These are the activations of a small neural network, seen along a few directions. Each row is one input.
In each table, some parts of the input vary, and every possible input appears once, in random order.
Descriptions start from the smaller parts, as in this example, which fits no table here: one of 3 separate values, together with either a single point or one of 11 places around a ring or (one of 4 places along a line, together with one of 8 places around a ring).
Shared parts are said once, and a part with two or three values counts as separate values.
(in the rows, 128 means zero)

Table:
R1: [ 92  85 120 167 161 161 179  58  87 161 121 154]
R2: [232 132 132 151 146 149 167 155 168 150  76 165]
R3: [133 154 121 161 111  62 111 192 190 114 166  68]
R4: [185 144 106 145  95 207 193 109 136 182 102 146]
R5: [ 78  94  91 100 171 100 109 107  83  36 168 129]
R6: [112 175 194  81  52 144 117 130 116 219 122 115]
R7: [190 132  89 116 120 213 111 127 152 110  61 169]
R8: [ 46  98 112 121 149  97 180  72 102 117 184  93]
R9: [113  79 109 140 183 166 105  78  87  80  92 177]
R10: [107 161  85 129  83 128  64 172 159  64 162  71]
R11: [103  89 127 133 198  35 157 129 115  85 170 126]
R12: [170 165 210  93 101  85  95 190 131 187 109 147]
R13: [155  79 153 175 209 102 161 107 104 120 108 174]
R14: [129 166 167  58  75 151  38 163 115 148  96 152]
R15: [ 76 167 105 150  65 122 132 131 176 147 181  36]
Question: Changing only one part turns R9 into R13. The same change can be made to R5. Which row results?
Answer: R11
Question: Describe the family of inputs behind these rows.
Answer: one of 3 separate values, together with one of 5 places around a ring
Question: Change only the choice among 3 separate values in R10. List by row number the other rows that result.
Answer: R3, R15
Question: Change only the place on the ring of 5 in R15. List by row number the other rows that result.
Answer: R1, R4, R6, R8

Table:
R16: [181 163 186  76  82 190 118 123 116 167  82 152]
R17: [187 158 208 136  97 168 105 131 142 181  72 139]
R18: [ 63 109  89 114 148 103 113 104 111  22 193  78]
R19: [159 101  85 134 148 215 158  80 111 111  87 175]
R20: [171 199 123  83  50 106  72 229 190 177 109 118]
R21: [ 86  66 151 165 211  84 120  93  83 103 128 161]
R22: [191  99  87 151 174 170 184 110 144 117  89 173]
R23: [146 196 146 128  40 130  32 212 178 186  99 109]
R24: [103 135 111 135 113  90 201 128 134 173 180  95]
R25: [138 201 125  67  26 155  43 209 155 173 114 121]
R26: [ 95 105  90 129 173  60 140 131 148  28 191  75]
R27: [114  70 127 121 220  60 160 107  92  95 130 173]
R28: [ 71 138 110 120  88 134 174 102  97 166 183  98]
R29: [ 80  72 127 103 196 107 131  81  61  91 134 174]
R30: [ 68 103 112 174 163  83 101 113 136  36 181  65]
R31: [165  96 108 194 163 195 146  89 136 127  76 161]
R32: [212 160 186  91 107 144 145 148 153 172  82 149]
R33: [ 77 134 134 182 104 112 161 115 119 179 175  87]
Question: Changing only one part turns R27 into R29. The same change can be made to R32. Which row results?
Answer: R16
Question: Describe the family of inputs behind these rows.
Answer: one of 3 separate values, together with either a single point or one of 5 places along a line
Question: Change only the place on the line of 5 in R23. List by row number the other rows that result.
Answer: R17, R21, R30, R31
Question: Change only the choice among 3 separate values in R23. List by row number the other rows that result.
Answer: R20, R25

Table:
R34: [ 77 164 148 117  63 132  73 148 111 148 161  93]
R35: [ 84  60 125 169 226  51 175  84  99  80 162 127]
R36: [ 91  69  66 184 201 117 176  67 116  43 160 108]
R37: [152 148  83 108 115 125  95 163 169  65 127 104]
R38: [183 129 102 139 136 175  96 145 165  99  76 152]
R39: [186 130 123 155 121 204 161 110 153 153  87 146]
R40: [125 139 143 124 114  94 196 134 131 207 151 122]
R41: [179 125 180 141 143 133 161 124 134 191  85 163]
R42: [176 120 161 124 160 108  95 162 148 136  79 172]
R43: [144 140 142  93 139  58  94 180 152 102 129 123]
R44: [108 161 163 149  92  73 100 179 153 170 159  87]
R45: [113 144 128  62 110 117  67 149 110  80 132 129]
R46: [ 51  63 111 134 200 110 148  52  62  60 165 133]
R47: [145 126 145  94 129 163  69 128 103 115  76 176]
R48: [115 168 104 163  68 139 101 162 170 133 157  68]
R49: [ 95 143 129  96  84 155 167 107  87 182 159 130]
R50: [146 126 167 107 117 193 135  92  97 172  87 169]
R51: [134 149  83 143  86 159 195 118 143 167 150 102]
Question: Describe the family of inputs behind these rows.
Answer: one of 3 separate values, together with either a single point or one of 5 places around a ring
Question: Changing only the choice among 3 separate values turns R47 into R38. The same change can be made to R50. Which row results?
Answer: R39
Question: Change only the choice among 3 separate values in R48. List by row number the other rows that result.
Answer: R34, R44
Question: Change only the place on the ring of 5 in R40. List by row number the other rows that result.
Answer: R41, R42, R43, R44

Table:
R52: [ 98 182 150 109  46 115 105 151 109 190 157  99]
R53: [160 106 198 166 157 149 132 107 116 184  67 172]
R54: [ 74  78  96 133 182 109 166  61 107  38 185  90]
R55: [ 99  78  85 176 192 103 181  81 132  28 185  80]
R56: [ 80  60  42 193 216  99 171  87 120  29 164 126]
R57: [187 148 154  54 124 143  76 159 117 120  72 182]
R58: [ 63  80 134 122 193  86 159  66  69  54 190 109]
R59: [201 135 175  77 146 102  92 173 148 140  63 183]
R60: [177 153  95 146  86 180 202 135 159 187 128 122]
R61: [147 176 112 136  70 133  57 209 194 113 130  82]
R62: [222 147 105 108 123 161  98 173 180  93  67 153]
R63: [ 78  63 156 145 210  43 179  83  98  75 181 109]
R64: [149 120 176 143 135 189 112  88  87 165  79 174]
R65: [194 148 117  67 116 169  83 153 154 100  64 164]
R66: [150 156 106 103  80 189 187 117 135 197 124 131]
R67: [ 52  61  55 152 209 107 157  67  94  36 161 137]
R68: [157 143 164 113 111 122 196 136 129 236 122 150]
R69: [122 180 123  94  65 140  38 187 172 122 130  93]
R70: [129 167 181 104  95  73  47 207 166 161 128 113]
R71: [103 182 112 119  40 143 115 151 144 172 145  75]
R72: [141 153 146  93  84 162 181 119  97 212 134 153]
R73: [134 183  97 159  50 133 125 168 173 167 150  65]
R74: [ 46  51  92 140 217  83 148  72  49  57 170 151]
R75: [ 59  49 113 163 239  40 166  87  88  75 159 156]
R76: [156 120 140 157 126 214 119  83 124 145  72 156]
R77: [114 177 163  84  68 114  32 189 134 138 140 116]
R78: [181 117 128 197 134 208 137 107 147 139  71 142]
R79: [113 170 169 130  71  74 121 166 141 211 146  98]
Question: Describe the family of inputs behind these rows.
Answer: one of 4 places along a line, together with either one of 2 separate values or one of 5 places around a ring
Question: Which other rows agree with R71 in the place on the line of 4? List them by row number.
Answer: R54, R65, R66, R67, R69, R76
Question: Change only the place on the ring of 5 in R61. List by row number the other rows that result.
Answer: R60, R62, R73, R78
Question: Change only the choice among 2 separate values in R75. List by row number the other rows that result.
Answer: R63

Table:
R80: [116  67  68 161 208 125 160  98 131  48 137 147]
R81: [105 150 131 179  97  90 125 146 149 158 157  72]
R82: [111  72  86 179 203  97 209  76 108 105 163 137]
R83: [171 130 186 121 120 170  98 129 113 180  62 187]
R84: [113 148 113 161 107 117  75 160 173 101 136  82]
R85: [119 163 141  70  86 100  86 169 106 156 132 139]
R86: [109  57 122 146 229  79 162 107 102  80 140 170]
R87: [177 160 147 117  94 143 172 160 172 181 130 122]
R88: [174 142 126 129 106 212  98 110 139 149  47 155]
R89: [ 78  96  95 122 156 140 128  70 100  45 147 104]
R90: [120 165  94  82  68 159  84 170 142 126 136 120]
R91: [192 159 120  99 101 158 120 168 186 123 102 122]
R92: [ 82  93 148 115 174  87 128  77  61  72 156 127]
R93: [189 156 168  89 117  99 122 168 150 153  96 141]
R94: [ 66  96 120 137 153 125 178  59  86 104 180 102]
R95: [107 139 167 147 128  71  75 167 144 134 141 105]
R96: [111 170 113 101  58 132 137 156 119 182 156 112]
R97: [164 141 158 151  97 201 149 112 125 206  88 161]
Question: Changing only one part turns R90 into R89. The same change can be made to R96. Which row results?
Answer: R94
Question: Describe the family of inputs behind these rows.
Answer: one of 3 separate values, together with one of 6 places along a line
Question: Change only the choice among 3 separate values in R84. List by row number the other rows that result.
Answer: R81, R95
